A small network was shown many inputs. Here are its activations along a few directions, one row for each input.
In each table, some parts of the input vary, and every possible input appears once, in random order.
Descriptions start from the smaller parts, as in this example, which fits no table here: one of 5 places around a ring, together with either a single point or (one of 2 separate values, together with one of 4 places along a line) or one of 9 places around a ring.
Shared parts are said once, and a part with two or three values counts as separate values.
(in the rows, 128 means zero)

Other details of the inputs vary at random and push rows far along two fixed directions, the same in every table; ignore that.

A family of inputs:
r1: [112 148  73 133 113  78 136 101 129 122  62 111 150  64]
r2: [133 108 121 146 212 162 138 158 148 141 166 114  92 135]
r3: [ 97 115  73 128 153 105 106 109 143 148 140 112 156  86]
r4: [116 120 136 142 168 135 117 137 141 147 160 140 120 136]
r5: [137 111 133 117 131 138 130 128 120 117 145 134 132 121]
r6: [120 144 149 129 102 117 130 120 108 119 117 129 143 125]
r7: [127 137 107  94  84 106 142  97 114 119 103 132 152  98]
r8: [103 123 105 130 134 122 110 120 123 127 135 114 159  98]
r9: [149 158 131 135  65 124 129 121 119 127  56 129 139 136]
r10: [100 129  84 122 103  80 115  95 119 119 106 101 176  86]
r11: [146  94 147 129 172 167 122 155 150 143 184 153  99 160]
r12: [147 135 186 128 113 156 130 136 129 134 142 156  94 182]
r13: [140 143 183 139 107 140 122 149 127 130 141 145 106 179]
r14: [ 96 104  83 134 181 115 127 112 126 120 160 120 142  79]
r15: [144 142 137 131  94 125 143 126 124 121  73 129 104 126]
r16: [108 103 127 149 192 135 115 151 141 127 177 129 125 136]
r17: [138 126 119 147 172 156 125 153 142 148 141 110 125 142]
r18: [135 112 164 138 145 147 128 140 130 117 158 140 107 166]
r19: [145 165 149 129 103 121 148 126 122 131  87 111 125 136]
r20: [140 115 121 116 126 123 125 130 134 121 149 134 120 131]
r21: [ 90 112  97 140 195 132 123 136 143 138 169 130 139  99]
r22: [113 125  98 126 136 101 126 110 130 119 141 123 128 105]
r23: [132 122 154 143 128 150 107 152 140 138 157 132 119 167]
r24: [125 131  93  96  89  80 132  88 113 102  99 114 159  88]
r25: [139 150 185 123  72 160 124 138 122 134 115 142 130 174]
r26: [180 155 174 106  32 136 148 135 101 117  45 145 103 167]
r27: [139 124  86 107 150 119 143 129 124 131 117 104 127 101]
r28: [136 134 170 127 113 154 142 131 121 127 137 150 112 160]
Each input here is: one of 4 places along a line, together with either one of 2 separate values or one of 5 places around a ring.
Changing only the place on the line of 4 turns r27 into r17. The same change can be made to r24. Which row results?
> r10
Which other rows does r22 become when the place on the line of 4 takes its other values? List them by row number.
> r13, r20, r23
Which other rows does r13 become when the place on the ring of 5 takes its other values? List them by row number.
> r4, r6, r16, r21

A family of inputs:
r29: [148 113 177 140 145 174 133 156 131 122 143 144  91 170]
r30: [144  98 162 155 191 170 126 181 149 131 180 153  77 175]
r31: [107 132 101 141 130 117 119 119 128 125 114 124 140 107]
r32: [138 136 170 150 125 145 121 156 131 131 131 143 107 173]
r33: [157 144 187 121  80 130 144 137 113 114  99 137 101 166]
r34: [146 163 184 135  67 124 126 129 122 132  91 144 113 171]
r35: [121 100  68 120 192 127 128 128 142 138 163 107 130  95]
r36: [142 115 110 119 120 124 126 123 137 132 123 131 121 127]
r37: [141 132  98 107 110 107 138 106 120 118 107 110 144 105]
r38: [142 139 171 134  96 154 123 153 125 132 113 146 123 166]
r39: [151 116 159 131 130 162 132 159 128 129 137 154 104 161]
r40: [103 127 114 110  96  91 116  94 113 111 134 136 158 111]
r41: [153 120 168 143 128 167 109 159 145 147 146 143 107 182]
r42: [104 107  77 131 204 132 133 123 139 133 160 116 121  90]
r43: [114 148 130 102  74  91 129  84 105 108 127 126 165 107]
r44: [142 155 182 139  71 145 125 128 125 131  97 147 113 169]
r45: [108  94  75 142 190 126 108 138 145 137 160 103 145  96]
r46: [129 142 108 103  75  97 138 100 118 125  79 133 141  97]
r47: [149 152 181 128  68 145 125 137 122 139  95 150 124 167]
r48: [111 119  81 127 144 110 130 113 129 115 118 126 131  88]
r49: [ 91  94  80 158 213 136 114 138 146 134 165 112 136  91]
r50: [108  98  77 140 219 137 130 129 146 125 167 119 125  88]
r51: [120 127  88 126 142 113 121 118 134 129 127 102 156 101]
r52: [121 147 120 118  82 105 130 111 110 125  83 115 160 102]
r53: [117 142 148 103  56  95 121  87 112 117 114 146 149 136]
r54: [131 145 128 114 119 109 146 118 120 126 114 119 116 121]
r55: [135 124 197 125 126 167 123 146 126 132 193 151 109 184]
r56: [139 151 128 117  63 110 118 117 117 122  84 121 145 134]
r57: [110 119  83 127 142 108 130 105 137 125 118 129 128  86]
r58: [115 144 111 136 138 102 131 118 127 127 118 112 145 107]
r59: [129 123 101 118 147 123 140 122 124 125 127 125 141  97]
r60: [127 142 133 125 115 128 133 127 124 131 111 122 150 122]
r61: [151 137 167 129 117 160 124 149 132 143 138 123 116 177]
r62: [ 98 118  86 146 182 125 125 122 142 129 144 109 146  92]
r63: [150 105 172 149 197 174 136 176 148 131 182 143  82 175]
r64: [106 135  94 122 142 117 130 120 129 142 124 109 153  94]
r65: [142 107 113 123 138 133 129 133 127 125 134 120 124 125]
r66: [144 139 136 109  81 118 142 116 105 119  88 131 136 118]
r67: [119 130 129 144 139 116 124 133 126 129 124 118 130 125]
r68: [124  83 180 146 184 179 108 165 139 129 222 154 107 176]
r69: [119 124 100 129 142 100 132 117 139 128 123 131 119 101]
r70: [113 134 125 139 149 140 130 129 133 137 136 117 128 127]
r71: [145 126 110 115  99 118 130 122 122 120 109 128 128 126]
r72: [128 170 143 122  81 101 139 110 111 131  91 115 136 132]
r73: [127 141 104 101 114 111 144 109 114 130 105 119 140  97]
What is each input in this table made of?
> one of 5 places along a line, together with either a single point or (one of 2 separate values, together with one of 4 places along a line)
Changing only the place on the line of 5 turns r37 into r35. The same change can be made to r43. Which row results?
> r55
Which other rows agree with r38 in the place on the line of 5? List them by row number.
> r30, r31, r32, r39, r40, r48, r56, r71
Which other rows does r66 become when the choice among 2 separate values takes its other values? List them by row number.
> r52
Which other rows does r63 become when the place on the line of 5 takes its other values? List them by row number.
> r30, r33, r54, r69
Which other rows does r52 become when the place on the line of 4 takes its other values? List them by row number.
> r45, r49, r67
Start at r51 and move only the place on the line of 4, one step at a time. The first step leads to r60. Which rows follow, in order?
> r62, r58
